Each row below holds a small network's activations on one input, seen along a few directions.
Each table varies a few parts of the input and shows all the possible inputs, shuffled.
A made-up example of a description, with smaller parts first: one of 5 places around a ring, together with either a single point or one of 11 places along a line or (one of 2 separate values, together with one of 6 places along a line).
Shared parts are said once, and a part with two or three values counts as separate values.
In the rows, 128 means zero.

Other details of the inputs shift rows strongly along two fixed directions, in all tables alike. That doesn't count.

A family of inputs:
row 1: [153 186 124 228 156 135 169 203  39 219 141 121]
row 2: [162 192  88 207 185 116 164 156 141 160 132 111]
row 3: [141 169 203  91 114  83 138 105  71  84 191 108]
row 4: [148  99 143  58 113  88 107  53 125 109 154 139]
row 5: [117 121 142 165 143 139 133 161 150 142  93 122]
row 6: [145 176 174  89  94  85 105 141 109 115 155 119]
row 7: [131 184 178 179 128 123 159 172  80 116 130 117]
row 8: [128 145  79 191 126 172 151 140  77 143 114 124]
row 9: [123 105  45 107 175 130 115  97 244 105  98 133]
row 10: [130 162 183  59  98  91 130 102  92  69 182 116]
row 11: [123 164 155 166 141 114 165 146  63 164 163 104]
row 12: [117 124 144 108 116 125 120 146 163 114 100 133]
row 13: [128 163 111 152 135 143 162 153  69 166 148 137]
row 14: [ 95  73 103 121 142 148 134 139 191 142  88 133]
row 15: [ 95  72 107 151 135 166 101 121 192 110  96 120]
row 16: [ 96  71  88 124 136 149 113 133 186 156 103 122]
row 17: [109 120 169  58 114 114 141  98 143  57 141 133]
row 18: [110 112 149  48 112  99 122  88 141 101 162 125]
row 19: [145  95  99 144 122 137  90 114 160 148  93 132]
row 20: [104  51  93 106 153 157 118  89 183 140 116 145]
row 21: [135 154 222  61 116  76 148  93  98  56 175 126]
row 22: [148 130  95 134 104 134  97 132 133 144 100 135]
row 23: [165 201 148 194 133 124 140 191  55 179 140 124]
row 24: [114  72  78 115 139 157 111 130 182 160 105 147]
row 25: [157 155 155  47  92  70 122  73  75 106 178 142]
row 26: [134 175 171 102  93 103 116 134 101  88 158 120]
row 27: [139 177 129 204 149 156 171 167  46 157 146 119]
row 28: [127  67  90 130 120 156  85  89 184 105  90 138]
row 29: [124 132 123 186 149 130 142 169 108 184 127 105]
row 30: [126 122 111 175 138 166 122 149 134 136 111 135]
row 31: [ 92 123 120 140 143 144 170 144 125 136 114 129]
row 32: [103 135 135 140 123 149 139 151 147  95 101 132]
row 33: [116 104 185  53 131  86 139  81 146  88 152 133]
row 34: [118  56  83 125 134 162 107  73 169 107 102 133]
row 35: [111 130  82 176 143 188 154 153 108 143 117 131]
row 36: [160 161 217  53  97  49  88 108 116  94 174 118]
row 37: [134  51  85 117 134 133  95  90 184 152  99 136]
row 38: [171 174 185  39  87  71  91 118 109 101 169 149]
row 39: [125  68  63 125 125 149 104 112 173 161  92 139]
row 40: [127 161  99 184 127 170 137 173 100 141 116 137]
row 41: [121  79  75 117 105 162  86  97 182  99  88 144]
row 42: [129 165 147 209 155 125 177 192  78 185 121 112]
Description of these inputs: one of 2 separate values, together with either a single point or (one of 4 places along a line, together with one of 5 places around a ring).
The inputs of row 18 and row 11 match in every part but the choice among 2 separate values. If row 39 is changed in the same way as row 18 into row 11, which row does it become?
> row 37
The inputs of row 32 and row 7 match in every part but the choice among 2 separate values. If row 14 is changed in the same way as row 32 into row 7, which row does it become?
> row 42
Change only the place on the line of 4 in row 38. List by row number the other rows that result.
> row 6, row 12, row 22
Change only the choice among 2 separate values in row 9. List by row number the other rows that result.
> row 2
Change only the place on the ring of 5 in row 19. List by row number the other rows that result.
> row 4, row 28, row 34, row 37

A family of inputs:
row 43: [120 146  95 196 162 148 149 156 145 149 105 114]
row 44: [142 132 192  26  91  67  96  95 122  99 173 135]
row 45: [158 174 136 143 130 104 151 116  57 144 166 126]
row 46: [154 160 152 140 132  98 152 130  58 159 165 120]
row 47: [148 189 133 134 127 101 152 136  70 145 164 121]
row 48: [ 99  37  85  98 124 173  85 105 234 106  66 151]
row 49: [122 146  92 198 145 165 135 162 140 133  99 115]
row 50: [116 102 105 185 139 164 134 146 107 179 109 124]
row 51: [ 97  42 102 101 156 138 103 101 250 112  90 127]
row 52: [157 138 193  26 116  55 114  94 138  90 170 143]
row 53: [146 177 175 137 120 105 139 169  79 147 145 131]
row 54: [111 129 128 192 144 150 133 177 144 158  99 112]
row 55: [119  92 138  94 112 127  88 110 197  87 102 129]
row 56: [122 110  91 188 123 171 128 141 101 160 100 128]
row 57: [151 191 131 137 108 115 138 143  63 129 158 123]
row 58: [143 181 149 136  97 112 131 154  62 138 146 123]
row 59: [127  94 113  75 139 121 112  89 191 101 120 148]
row 60: [ 48  97 117 188 157 204 198 148 116 112 107 111]
row 61: [165 136 162  44  91  83  98  64 102  73 176 143]
row 62: [129  95 109  80 122 139  99  97 187  86 112 149]
row 63: [112 120  90 171 151 148 152 155 125 181 117 117]
Describe the family of inputs behind these rows.
> either a single point or (one of 4 places along a line, together with one of 5 places around a ring)
Start at row 46 and move only the place on the line of 4, one step at a time. The first step leads to row 63. Which rows follow, in order?
> row 52, row 51
Start at row 62 and move only the place on the ring of 5, one step at a time. The first step leads to row 59. Which rows follow, in order?
> row 52, row 53, row 48
Change only the place on the line of 4 in row 47. List by row number the other rows that result.
> row 43, row 45, row 59

A family of inputs:
row 64: [158 174 120 136 120 105 136 134  72 164 148 130]
row 65: [ 97  65  89 176 141 183 121 124 143 154  98 122]
row 66: [159 182 131 140 143  97 142 149  96 158 153 134]
row 67: [142 133 140  65 131 105 119  87 159  67 148 139]
row 68: [172 191 154 165  94 113  92 171  99 125 116 125]
row 69: [104  79  68 151 134 180 119 141 151 175  97 132]
row 70: [136 162 156 128 119 111 149 171  81 160 139 132]
row 71: [ 92  81 106 177 161 158 136 140 182 147  93 108]
row 72: [136 178 149 135 131  94 148 169 102 157 149 118]
row 73: [129 149 180 152 128 115 150 152  73 139 139 120]
row 74: [145  68 162  25 130  83  86  40 209  64 148 139]
row 75: [108  94  54 163 138 180 135 117 153 126  92 131]
row 76: [111 115 167  56 104 118 122 101 149  71 135 144]
row 77: [149 102 146  80 114  94 105  66 131 100 149 130]
row 78: [ 83 104  88 158 153 173 142 144 185 121  90 116]
row 79: [128 171 138 141 106 140 146 142  62 119 153 127]
Describe the family of inputs behind these rows.
> either a single point or (one of 3 separate values, together with one of 5 places around a ring)
